Each row below holds a small network's activations on one input, seen along a few directions.
In each table, some parts of the input vary, and every possible input appears once, in random order.
Descriptions start from the smaller parts, as in this example, which fits no table here: one of 4 places along a line, together with either a single point or one of 11 places along a line or (one of 2 separate values, together with one of 8 places around a ring).
Shared parts are said once, and a part with two or three values counts as separate values.

Table:
row 1: [-11 -60  40 -11  31  -9 -30  46 -30 -89 -18  16 -52  62   8 -29   0  65]
row 2: [  6 -14  -2   8 -39 -13   8 -54 -11  81  36   4  34 -35  -5  41  25 -48]
row 3: [ -9 -88  46 -27 -22 -16   4 -43 -61  58  16  50 -57  73  15  16   3   3]
row 4: [-11 -55  38 -27  -3   6  -1  -8 -21  21 -22  41 -83  72  -3 -23 -41  15]
row 5: [-13 -40  30 -26  15   9  -7  21 -23 -41 -38  23 -75  61  -9 -31 -38  44]
row 6: [ -1  22 -20  10 -10   5   2 -24  25  42  -6   2  15 -28  -4   1 -23 -25]
row 7: [ -5  32 -30  11   9  17  -6   6  16 -23 -31 -12  29 -43   0 -19 -15  16]
row 8: [ 16  32 -14  15  31 -18   7  60  24 -81  20 -39  33 -21   3  -1  27  14]
row 9: [ -1  36 -26  16   9   5  -6   8  19 -25 -25 -15  20 -35 -10  -9 -17   6]
row 10: [-15 -18  33 -31   8  24 -21  21 -26 -41 -42  13 -78  83  -3 -27 -26  39]
row 11: [-12 -65  47 -31 -29   2  -9 -45 -62  56  13  39 -59  94  21  17  15  -1]
row 12: [ 10  22  -9  23  31 -18  -6  50  21 -80   9 -31  35 -29   1  -4  26  15]
row 13: [  1  32 -24  10  10  15  -1  16  21 -27 -24 -15  17 -42 -21  -7  -9  -1]
row 14: [ -4  13 -13  26  27  -7 -26  41  16 -78   1 -24  34 -40  -3  -9  23  19]
row 15: [ 17  -5  -1   2 -32 -16  32 -41  -5  84  43  -7  37 -28  -3  44  31 -49]
row 16: [ -5  14 -18  29  28 -12 -27  37  16 -76  -5 -27  43 -35   8 -10  18  27]
row 17: [-21 -26  34 -36  -2  27 -10 -14 -24  19 -19  42 -82  95   9 -23 -26  14]
row 18: [ 26   5  -2  -2 -37 -25  41 -36  -3  79  55  -7  32 -17   0  49  33 -53]
row 19: [ 20  44 -13  -3  -9   0  34   0  29  42  21  -8   1 -15 -10  10 -12 -37]
row 20: [  4 -12  -7  12 -37 -10  13 -56 -12  86  31   2  46 -31   3  37  27 -37]
row 21: [ 11  44 -21   5  16   8  19  26  26 -24 -13 -26  15 -34 -18  -4  -9  -4]
row 22: [ 17  58 -21   1  12   3  29  30  26 -26   3 -28   8 -24 -17  -2  -8  -6]
row 23: [  0  22 -15   7 -11  11   3 -20  25  40   0   5   6 -33 -15   2 -18 -33]
row 24: [-23 -32  36 -22  33  12 -39  40 -32 -88 -15  15 -52  85  20 -28  13  63]
row 25: [ 13  32 -12   3  -5   8  28  -8  30  42   8  -3   9 -26 -12   5 -11 -34]
row 26: [ -4  18 -24   6 -11  10  -4 -28  22  41 -12   6  21 -33   8  -8 -26 -17]
row 27: [  1 -19 -11   7 -39 -14   1 -62 -14  82  24   6  49 -34  18  30  17 -33]
row 28: [ -7  10 -20  27  26  -2 -29  36   9 -74 -12 -21  51 -40  19 -19  22  36]
Describe the family of inputs behind these rows.
> one of 4 places along a line, together with either one of 2 separate values or one of 5 places along a line
The inputs of row 28 and row 7 match in every part but the place on the line of 4. If row 1 is changed in the same way as row 28 into row 7, which row does it become?
> row 5
Which other rows does row 7 become when the place on the line of 5 takes its other values? List them by row number.
> row 9, row 13, row 21, row 22
Which other rows does row 5 become when the choice among 2 separate values takes its other values? List them by row number.
> row 10

Table:
row 29: [  7 -28  21 -10  42 -22  17  59   2 -72  -4   9 -51  21 -17 -22 -24  33]
row 30: [ 19  26  -9   1 -18  -8  28 -16  25  57  45  -9  26 -21   0  27  18 -51]
row 31: [  0   2  24 -15  18   5   1  36  -1 -45   0  -1 -45  67  14 -23  -4  31]
row 32: [ 24  25 -27  12  18 -35  48  16  40   7  34 -12  37 -78 -24  18  -9 -32]
row 33: [ 21   4   0  -8 -36 -20  41 -42  -6  82  39  -4   9 -14 -14  46  11 -53]
row 34: [  0 -24  38 -19   7   2  -3  23  -9 -20   9  11 -58  77   7 -12   2  13]
row 35: [ -6 -46  -7  23  28 -36 -15  18  -7 -48   9   4  41 -54   4   0  14  28]
row 36: [ -9  -4 -23   3  25   5   4   5  25  -6 -43  26 -12 -48 -20 -32 -64   9]
row 37: [  3 -47  46 -32 -10  -7  14  -2 -43   6   4  20 -72  81  -9   9   0   9]
row 38: [-13 -20   5 -19 -26  16  -1 -53 -19  67 -31  33 -37  14 -11   0 -42 -13]
row 39: [-11 -69  20   1 -25 -17 -18 -41 -54  28  17  14  18   6  13  28  40   7]
row 40: [-14  24 -18  -4  -1  33 -10 -14  19  20 -38  16  -8   0  10 -33 -41   7]
row 41: [-16   0  -4  -7 -10  28 -16 -28  12  44 -28  27 -22  10   4 -21 -37  -9]
row 42: [-13 -46  11  13  -9  -9 -33 -17 -21   3  21   6  32   1  28   8  42   9]
row 43: [  2  33  15  -8  17  17 -15  48  -7 -77 -22 -28 -39  52 -10 -12   6  28]
row 44: [ -9   9 -11  23   0   5 -41   9 -17 -52 -10 -30  53 -24  12   9  48  22]
row 45: [-13  54 -26   7  -3  44 -26  -3  14 -11 -61 -11  -3 -13 -12 -24 -31   5]
row 46: [-10 -23  -1  19   0  -5 -28  -3 -13 -20   9  -6  43  -6  35  -6  35  26]
row 47: [ 21  81 -29  16  -9   5  18   8  28   1  14 -47  45 -43 -16  26  23 -36]
row 48: [ 19  49 -23   5  -8  -3  34  -3  32  34  34 -18  40 -30   6  14  13 -34]
The inputs of row 41 and row 34 match in every part but one. If row 38 is changed in the same way as row 41 into row 34, which row does it become?
> row 37
Describe the family of inputs behind these rows.
> one of 4 separate values, together with either a single point or one of 4 places along a line
Which other rows does row 47 become when the place on the line of 4 takes its other values? List them by row number.
> row 30, row 33, row 48
Which other rows does row 47 become when the choice among 4 separate values takes its other values? List them by row number.
> row 43, row 44, row 45
